Each row below holds a small network's activations on one input, seen along a few directions.
Each table varies a few parts of the input and shows all the possible inputs, shuffled.
A made-up example of a description, with smaller parts first: ring(5) and (point or line(9) or (values(3) and line(4))).
Shared parts are said once, and a part with two or three values counts as separate values.

Rows:
r1: [-19 -18 -11 -11 -36   8  -9  92  41  31 -11 -38]
r2: [ 67  22  43  20  40  15 -36 -77 -27 -22  38 -39]
r3: [-31  32   4 -47 -32 -47 -55 -31  47  -4   6 -18]
r4: [-15 -12 -16  24  39  39  52 -61 -17 -51  -5  19]
r5: [ 65 -59   4  42 -33   4  15  60 -13  -8 -27  19]
r6: [-27 -44   2  24  10  28  50 -29 -16 -18  11  44]
r7: [ 17  -3 -47  11 -22  20   6  51  -1  -1 -38 -49]
r8: [-23   7   6   6  41  39  51 -60 -17 -38  -9  19]
r9: [-48   7  17   6  14  46  32 -55  -1   2  -5  61]
r10: [ 41   0  58 -16  12   2 -58 -51  12   0  25  18]
r11: [-16 -30   0 -22 -35 -48 -30  -3  18 -18  35 -37]
r12: [-20  17 -24 -17 -32  27 -19  60  44  42 -32 -24]
r13: [ 56 -43  29  17 -31  14   4  75  12  10 -22  21]
r14: [  5  31 -32   1 -35  34   3  53   5   8 -37 -50]
r15: [ 74 -10  13  30  48   0 -32 -73 -29 -16  36 -44]
r16: [-69  29 -18 -39  -6  -2  24 -33   0  47 -25  11]
r17: [-63 -14 -23 -11 -18   1  47 -14 -19  20   6   2]
r18: [-43  23 -37 -17  10  21  58 -48 -27 -12  -8 -16]
r19: [-80  51  21  24  77 -51  33  18 -24  43  -6  71]
r20: [-52  43 -19 -32   8  11  51 -43 -27   5 -20 -17]
r21: [ 76 -29 -25  53  -9   9   5  23 -18 -25 -50   8]
r22: [ -2 -37 -23   7 -43   9   7  85  15  15 -13 -39]
r23: [-18  49  -1 -18  62 -65 -93  61 -33 -24  45  72]
r24: [-73   8 -14 -21 -18  -9  26  -6  -3  45  -1   8]
r25: [-37  -6  10 -37 -39 -61 -50   8  44  -8  26 -26]
r26: [ 21  18 -20 -20  11 -29 -16 -55   0 -26  24 -72]
r27: [ 37 -34  60 -10  -3 -15 -46 -10   7   1  40  14]
r28: [ 74  -1   0  46 -20  30   7  27 -15 -27 -49  10]
r29: [ 57 -11  23  15 -24  33  -9  42  17  14 -45  38]
r30: [ 22  51 -34  14  50 -37   0  92  40  37  44  60]
r31: [-30 -34  15 -10  23  13  37 -21   2  11   0  46]
r32: [ 51 -53  39  18  -6  -9 -35 -22 -23  -7  47  -4]
r33: [  5  54   1 -29  -3 -27 -23 -56   3 -27  17 -66]
Q: What is each input in this table made of?
A: values(3) and (point or (values(2) and ring(5)))
Q: Which other rows does r15 become when the values(3) part takes its other values? List them by row number.
A: r4, r21
Q: Which other rows does r13 become when the values(3) part takes its other values? List them by row number.
A: r27, r31

Rows:
r34: [ 27  -2  -3   1 -15   3 -16  18  12  -3   0 -18]
r35: [ 31 -13   4  18  -1   1  -7  41   4   6  -3   8]
r36: [ 44 -20   3  21 -18  13  -7  33   1  -3 -21   3]
r37: [-24  -3  -9  -2  -6   8  25  -8  -2   1  -7  -7]
r38: [-28  15  -9 -11   1   4  14 -15   6   3  -3  -5]
r39: [ 13  -6   3   4  -9 -11 -20  40  12  -1   2  10]
r40: [ 26  -7  32   0  23  -5 -21 -71 -14 -21  31  -5]
r41: [ 36 -25  -6  10 -23   3  -8  28   4  -5 -10 -21]
r42: [-20  21   7  -7  40  -4   7 -82 -27 -24  21   2]
r43: [ 14   3   3  -3 -13 -12 -27  25   9   6   6 -14]
r44: [-38  21  -5 -17   3 -14   6  -9   3  13   1  -2]
r45: [-17  -3  -3   1  -1  19  23  -1  -7   6 -17  11]
r46: [-38  13  -9 -14   6 -10  10   1   3   9   0  20]
r47: [-26   6  -7  -1  14   5  22   2  -4  14  -2  19]
Q: Changing only one part turns r36 into r45. The same change can be made to r43. Which row results?
A: r44
Q: What is each input in this table made of?
A: values(2) and (point or ring(6))
Q: Which other rows does r38 become when the values(2) part takes its other values? List them by row number.
A: r34

Rows:
r48: [-25  23  -9   9  33  28  47 -56 -20 -15 -11  22]
r49: [-67  28   0 -24  34 -23   2 -12  -5  23  24  20]
r50: [-88  17 -25 -27   4  13  54 -24   4  24 -10   8]
r51: [-13  -4 -16  -7 -14 -20 -18  84  13  21  -9  19]
r52: [ 65 -22   3  17 -23  -7 -28  38  19 -13  11 -26]
r53: [ 16 -19  29  11  29  20   1 -85 -37 -36  18  13]
r54: [-12  38  19 -28   8 -36 -38 -53   8  -1  31 -18]
r55: [-37  -6 -30  -1 -44   5  38  67  20  24 -44   3]
r56: [ 12   3  10  -6  25 -22 -18 -69 -21 -29  31 -27]
r57: [ 32 -13 -12  31  -9  35  26  40 -13   6 -37   5]
r58: [ 37  -1   6 -11 -31 -16 -58  50  33   2   4 -25]
r59: [ 81 -44  25  36 -12  22 -10  21  -2  -5  -8   6]
Q: What is each input in this table made of?
A: values(2) and ring(6)
Q: Changing only the values(2) part turns r49 into r51. The same change can be made to r56. Which row results?
A: r52
Q: Which other rows does r53 become when the values(2) part takes its other values? List them by row number.
A: r59

Rows:
r60: [-58  12   5 -23  20  -2  18 -71 -21  -8  19   0]
r61: [ 24  -7  -2   4  -9 -20 -27  35  10   6   6 -19]
r62: [-39  33   1 -15  28 -16   1 -72 -14 -19  13   5]
r63: [ -1   4  -5  -6 -20 -10 -13  50  19  23 -15  -9]
r64: [-24  30   1  -6  46   5  21 -70 -18  -6  15  13]
r65: [ 47 -20  16  16 -19  15  -6   6   2  -9 -12  -9]
r66: [  7  -3  -8  -2 -14 -10 -12  45  21   7  -6 -15]
r67: [-50  15   7 -18  27 -11  20 -66  -6   0  22  23]
r68: [ 29 -15 -11   2 -17  -8 -17  27   5   0   2 -20]
r69: [  8  -3  -4   4 -12  -1  -7  55  15   4  -2   6]
r70: [ 34 -22  -1  18  -1  -2  -9  36  -8  -3  -5   8]
r71: [-45  11   8 -13  36   0  32 -66 -14   5  18  18]
r72: [-49  12   7 -10  30   9  33 -72 -19   1  17   1]
r73: [-41  33   1 -18  30   0   9 -73 -26 -19  14  -6]
r74: [ 14 -20 -10  15  -7  12   7  46   5  -4 -19  13]
r75: [ 26  -8   2  10  -8 -12 -23  42   4   3  11   2]
r76: [-29  34   2  -4  40  13  23 -75 -24 -10  12  -5]
r77: [ 40 -18  -1  20 -15  -1   0  25  -5  -4  -9 -11]
r78: [ 32 -12  11   3 -15  -6 -35  20  16   2   4 -16]
r79: [ 18 -18 -13  18 -21  17  16  33   9  -6 -21  -6]
r80: [ 11 -11 -13  17 -28  17  15  38   5  12 -31   0]
r81: [  7 -11  -7  12 -13   9   6  52   0  16 -28  18]
r82: [-56  16   9 -22  20 -18  12 -68 -11  -8  16  10]
r83: [ 34 -11  16   8 -13   3 -30  26  11  -1   8   5]
r84: [ 42 -23  18  14  -6  10 -14  18  -1  -6  -9   9]
r85: [-31  34   1 -12  36  -9  10 -69 -10 -11  19  19]
r86: [  3  -5 -16  -7 -31   7  -2  42  15  17 -19 -10]
r87: [ 36 -18   5   0 -22   6 -23  11  11  -4  -1 -18]
r88: [ 11 -11 -17  -5 -23   4   0  37  17   1 -10 -16]
r89: [  0   4  -2   1 -18  -1  -8  59  12  22 -12  12]
Q: What is each input in this table made of?
A: ring(5) and (values(2) or line(4))
Q: Changing only the ring(5) part turns r75 into r77. The same change can be made to r83. Which row results?
A: r65
Q: Which other rows does r60 become when the values(2) part takes its other values? List them by row number.
A: r73
Q: Which other rows does r85 become when the values(2) part takes its other values? List them by row number.
A: r67
Q: Which other rows agree with r71 in the ring(5) part? List them by row number.
A: r64, r70, r74, r81, r84

Rows:
r90: [-16  29   4   5  39   5  10 -66 -16 -12  13   3]
r91: [-30   3  21 -13  23  -7  -2 -67 -18  -7  26  12]
r92: [-63  12 -25 -16   1  -2  36  24   8  36  -6   4]
r93: [ 38  -5  -1   5 -26 -15 -31  45  13  14  -5  -8]
r94: [ 46 -30  -6  19 -25  18  -9  45   7  -4  -8   2]
r95: [-62  19 -24 -12 -11   6  34  25   6  15 -32  28]
r96: [ 47 -29  10  24 -28  25   3  38   7   6 -24 -10]
r97: [ 34 -15   0  18 -16 -12 -17  58   6  -7   2  -8]
r98: [-18  23  -3 -14  21   4  12 -66 -26 -17  10 -16]
r99: [-27   4   3 -15  15 -11  11 -73  -3 -19  18 -10]
r100: [ 43 -28  -5  16  -8  -3 -17  53   4  -3 -14  -3]
r101: [ 25  -4   6  -6 -26  -3 -39  46  25   6  -2 -20]
r102: [-16  20  19  -8  41  -4   9 -62 -14  -8  23  26]
Q: What is each input in this table made of?
A: values(2) or ring(5) or line(6)
